Each row below holds a small network's activations on one input, seen along a few directions.
Each table varies a few parts of the input and shows all the possible inputs, shuffled.
Descriptions start from the smaller parts, as in this example, which fits no table here: one of 8 places around a ring, together with either a single point or one of 9 places around a ring or (one of 2 separate values, together with one of 6 places along a line).
Shared parts are said once, and a part with two or three values counts as separate values.
In the rows, 128 means zero.

Other details of the inputs vary at random and push rows far along two fixed directions, the same in every table; ignore that.

Rows:
row 1: [118 132 141 119 137 115 113 154 135 138 104 122 141 106 119]
row 2: [144 124 141 149 102 123 104  86  92 129 139  94  96 182 110]
row 3: [114 126 142 107 161 140 143 172 158 126 127 140 132 121 117]
row 4: [130 127 138 120 151 155 156 152 178  95 149 151 126 115 142]
row 5: [114 105 134 136  93 116  96  85  65 171 100 109  90 176 102]
row 6: [168 150 120 160 100 152 140  82 167  45 204 122 127 157 175]
row 7: [128 136 134 111 143 116 131 159 126 127 111 117 146 113 121]
row 8: [102 116 126  96 139 109 129 155  93 171  70 136 145 111 108]
row 9: [118 129 120 114 152 116 138 161 111 166  81 116 137 102 114]
row 10: [136 149 118 147 124 144 131 138 177 113 149 130 149 105 155]
row 11: [140 118 134 152 112 122 129  73 102 108 139 116 108 167 129]
row 12: [135 146 111 120 138 125 143 147 157 102 152 155 160  93 148]
row 13: [115 126 125  93 133 123 118 165 111 163  81 129 137 102 115]
row 14: [138 123 125 154 111 131 114  93  92 152 122  99  96 164 115]
row 15: [129 142 115 121 135 126 133 142 165 108 154 154 158  86 148]
row 16: [133 141 130 127 136 134 128 145 176  94 132 139 148  87 153]
row 17: [132 109 125 134 111 103 114  84  46 162 112 109  79 169  90]
row 18: [114 120 131 101 146 147 146 174 155 138 127 156 133 121 137]
row 19: [113 125 122  91 137 117 131 165 104 159  82 130 142 106 117]
row 20: [143 134 137 162  96 132 118  77 142  91 185 114 129 173 143]
row 21: [139 123 138 158 101 118 120  73  97 115 153 105 112 192 119]
row 22: [132 116 126 162 109 121 128  76  82 151 125 105 104 179 113]
row 23: [146 144 126 124 136 141 132 144 169  88 138 133 143  95 153]
row 24: [127 131 120 105 143 116 119 155 114 149 103 136 127  91 115]
row 25: [100 116 129  99 134 115 122 153 114 165  84 138 150 101 117]
row 26: [105 107 142 107 155 102 124 142 103 161  64 128 131  92 104]
row 27: [126 125 120 138 145 160 151 150 170 115 156 141 127 132 134]
row 28: [126 120 127 137 113 112 105 100  92 151 121 126  98 139 109]
row 29: [146 138 124 153 113 167 144  98 163  76 220 151 103 167 157]
row 30: [130 146 117 141 134 141 142 142 183 110 152 138 168  95 160]
Each input here is: one of 5 separate values, together with either a single point or one of 5 places around a ring.
Q: Changing only the choice among 5 separate values turns row 5 into row 28. The same change can be made to row 25. Which row results?
A: row 15
Q: Change only the place on the ring of 5 in row 22. List by row number the other rows that result.
A: row 9, row 10, row 14, row 30
Q: List by row number the other rows that have the choice among 5 separate values in common with row 2.
A: row 1, row 3, row 7, row 20, row 21
Q: List by row number the other rows that have the choice among 5 separate values in common with row 16.
A: row 4, row 6, row 11, row 23, row 26

Rows:
row 31: [151 128 125 143 153 142 145 136 153  88 141 120 108 130 119]
row 32: [136 133 132 142 138  95 126 119  55 170  74  86 103 134 100]
row 33: [155 165 108 115 172 132 157 182 178  95 130 122 183  56 151]
row 34: [111 112 152 129 153 136 125 131 162 122  98 137 118 102 129]
row 35: [119 145 115  96 136 136 130 157 188  99 127 180 174  40 170]
row 36: [117 117 170 115 149 120 127 166 135 122  97 130 122 129 122]
row 37: [105 115 134 121 145 136 150 147 129 173 113 160 127 120 141]
row 38: [147 148 137 160 109 149 129  81 171  86 168 118 153 118 174]
row 39: [112  95 177 122 124 121 101 103  83 141  89 104  76 178  86]
row 40: [102 103 120 108 152 141 152 136 132 160 120 149 131 113 118]
row 41: [149 136 142 140 132 163 123 128 169  86 146 124  99 124 140]
row 42: [116  97 141 134 139 101 123  87  75 170  76  92 121 123  94]
row 43: [133 112 136 116 162 136 132 153 139 120 100 116 101 103 101]
row 44: [108  97 137 102 140 120 144 133  65 174 108 128 111 177  80]
row 45: [115 134 137  75 136 101 121 183 121 136  91 162 156  80 138]
row 46: [139 152  98 182  82 148 136  94 182  89 187 132 155 157 174]
row 47: [163 136 140 173  99 125 112  64  78 132 143  81  83 182 140]
row 48: [109 139 126 130 158 128 119 155 148 155 179 157 127 111 119]
row 49: [114 136 125  75 157 156 161 198 189 104 158 160 179  89 147]
row 50: [134 118 114 167  83 104 120  44  75 120 147 135  92 178 132]
row 51: [127 100 116 163 114 141 149  54  91 142 168 130  91 207 116]
row 52: [161 150 134 141 105 142 132  87 168  54 201 100 158 154 163]
row 53: [155 160 122 186 108 132 150  79 164  71 186 118 157 140 179]
row 54: [112 147 138  77 146 164 150 199 191 112 151 168 175  87 159]
row 55: [145 114 121 132  87 107 114  58  69 103 159 123 102 200 110]
row 56: [143 156 100 112 131 119 139 166 134 107 126 157 143  75 146]
row 57: [109 109 163 126 145  99 127 141  86 138  80 113 100 160  88]
row 58: [122 132 135  85 111 118 105 131 121 115 121 148 135 113 136]
row 59: [133 124 101 127 110 143 112 127 126 145 121 101 119 134 113]
row 60: [116 105 157 101 155 124 129 154 140 111 103 120 125 123  99]
row 61: [123 118 113  99 152 151 147 158 122 155 125 135 113 113 112]
row 62: [124 120 165 122 126  93 111 119  65 167  80  93 122 153 113]
row 63: [106 118 131  82 159 145 133 182 103 194  76 143 109  92 104]
row 64: [ 85 104 137  92 160 135 138 159 114 199  72 157 127  93 111]
row 65: [101 101 128 144 108 114 105 115  86 199  71 116 116 147 113]
row 66: [141 110 111 150  85 128 118  40 112  94 175 135 104 159 138]
row 67: [128 162 140 138 161  99 113 160 165 133 155 127 165  61 124]
row 68: [140 126 141 131 128 103 129  96  84 127 119  91 137 167 104]
row 69: [160 167  90 172  83 158 130 115 172  84 193 118 137 158 170]
row 70: [156 153 135 180 105 140 138  79 170  81 185 120 149 138 191]
row 71: [100 115 152  91 145 127 139 177 100 177  99 147 127 136 119]
row 72: [130 103 154 132 138 117 132 112 104 112 117 111 104 179  87]
row 73: [127 124 126 137 156 108 148 123 119 138  97 115 162  97 119]
row 74: [102 119 129 145 121  93  75 125  88 208 112 113 109 136  68]
row 75: [139 107 128 122  80 114 103  54  76 104 160 117  94 190 114]
row 76: [121 116 153 147 149 131 138 139 164 117 112 143 122 112 144]
row 77: [144 118 133 169 122 159 142  82 196  51 192 129 121 144 153]
row 78: [108 147 109 119 162 145 177 187 188 122 144 178 176  78 166]
row 79: [124 110 133 143 163 128 151 132 160 104 118 137 134 114 118]
row 80: [143 129 137 190 113 141 147  80 163  69 175 131 110 168 150]
row 81: [158 138  98 152 118 168 156  98 140  96 210 132 104 181 146]
row 82: [121 130 160 106 131 112 108 125  97 145  89  99 139 126 117]
row 83: [130 154 115 103 159 163 159 209 184 126 149 165 150  76 173]
row 84: [157 158 103 155  77 179 108 105 183  88 192 116 129 149 171]
row 85: [135 172 135 110 152 115 154 189 177  89 129 130 204  75 162]
row 86: [135 147 108 135 133 151 157 149 132 126 160 142 114 140 145]
row 87: [106 116 132  93 126  73 113 136  48 165  66 134 115 135  93]
row 88: [125 107 106 166  95 129 122  74 104 149 129 111 125 178 107]
row 89: [130 130 123 160  69 120 108  80  90 132 146  99 113 221 119]
row 90: [ 93 113 123 116 124 128 105 139 127 185  67 127 143 102 116]
row 91: [ 91 120 139  85 158 111 152 194  92 180  80 148 140 121 101]
row 92: [112 134 126 111 147  83  93 151 112 162 127 159 129  71  96]
row 93: [155 151 110 123  97 148 111 103 145  84 170 143 112 116 163]
row 94: [113 118 106 130 118 140 125 130 162 137 122 126 160 107 131]
row 95: [126 120 103  84 158  99 129 167  82 159  67 143 126  75  92]
row 96: [124 146 115 108 139 125 139 168 182 104 128 183 176  48 180]
row 97: [150 159 115 106 164 139 146 177 185  95 131 116 176  46 154]
row 98: [107 112 141 119 102 110  96 135  81 185  80 107 121 169 107]
row 99: [147 170 127 108 154 147 135 178 186 102 124 124 172  45 166]
row 100: [120 118 120 134 110 122  98 136  77 195  75 102  96 149 109]
row 101: [165 152 127 177 118 156 146 115 174  50 191 124 104 153 158]
row 102: [154 113 153 174 107 139 116  80 100 118 141 102  50 193 121]
row 103: [146 143 111 137  80 158 118 102 186  72 202 114 158 171 158]
row 104: [118 127 154 147 163 108 105 146 153 132 146 135 107 106  95]
row 105: [121 113 110  75 151 106 118 163  88 159  68 137 119  65  96]
row 106: [115 138 130 104 103 142 105 150 156 132 121 124 158 129 137]
row 107: [140 105 108 157  94 111 123  36  79 117 152 133  97 179 117]
row 108: [122 126 122  88 145 102 115 175  85 171  62 148 115  72 119]
row 109: [125 112 102 129 123 118 113 128  74 184  79  97 107 151  81]
row 110: [136 117 117 150  80 127 110  73  94 128 151  96 118 221 105]
Q: Changing only one part turns row 51 into row 107. The same change can be made to row 63. Which row results?
A: row 93
Q: Changing only one part turns row 96 into row 65. The same change can be made to row 95. Which row results?
A: row 109
Q: What is each input in this table made of?
A: one of 5 separate values, together with either a single point or (one of 3 separate values, together with one of 5 places around a ring)
Q: Change only the choice among 5 separate values in row 60. List by row number the other rows that result.
A: row 49, row 52, row 75, row 103
Q: A walk changes only the place on the ring of 5. It starts at row 94 and steps to row 90. List the rest of the walk in order.
A: row 65, row 46, row 88
Q: Change only the choice among 3 separate values in row 37. List by row number the other rows that result.
A: row 71, row 83
Q: Change only the choice among 5 separate values in row 104. List by row number the other rows that result.
A: row 48, row 67, row 74, row 92
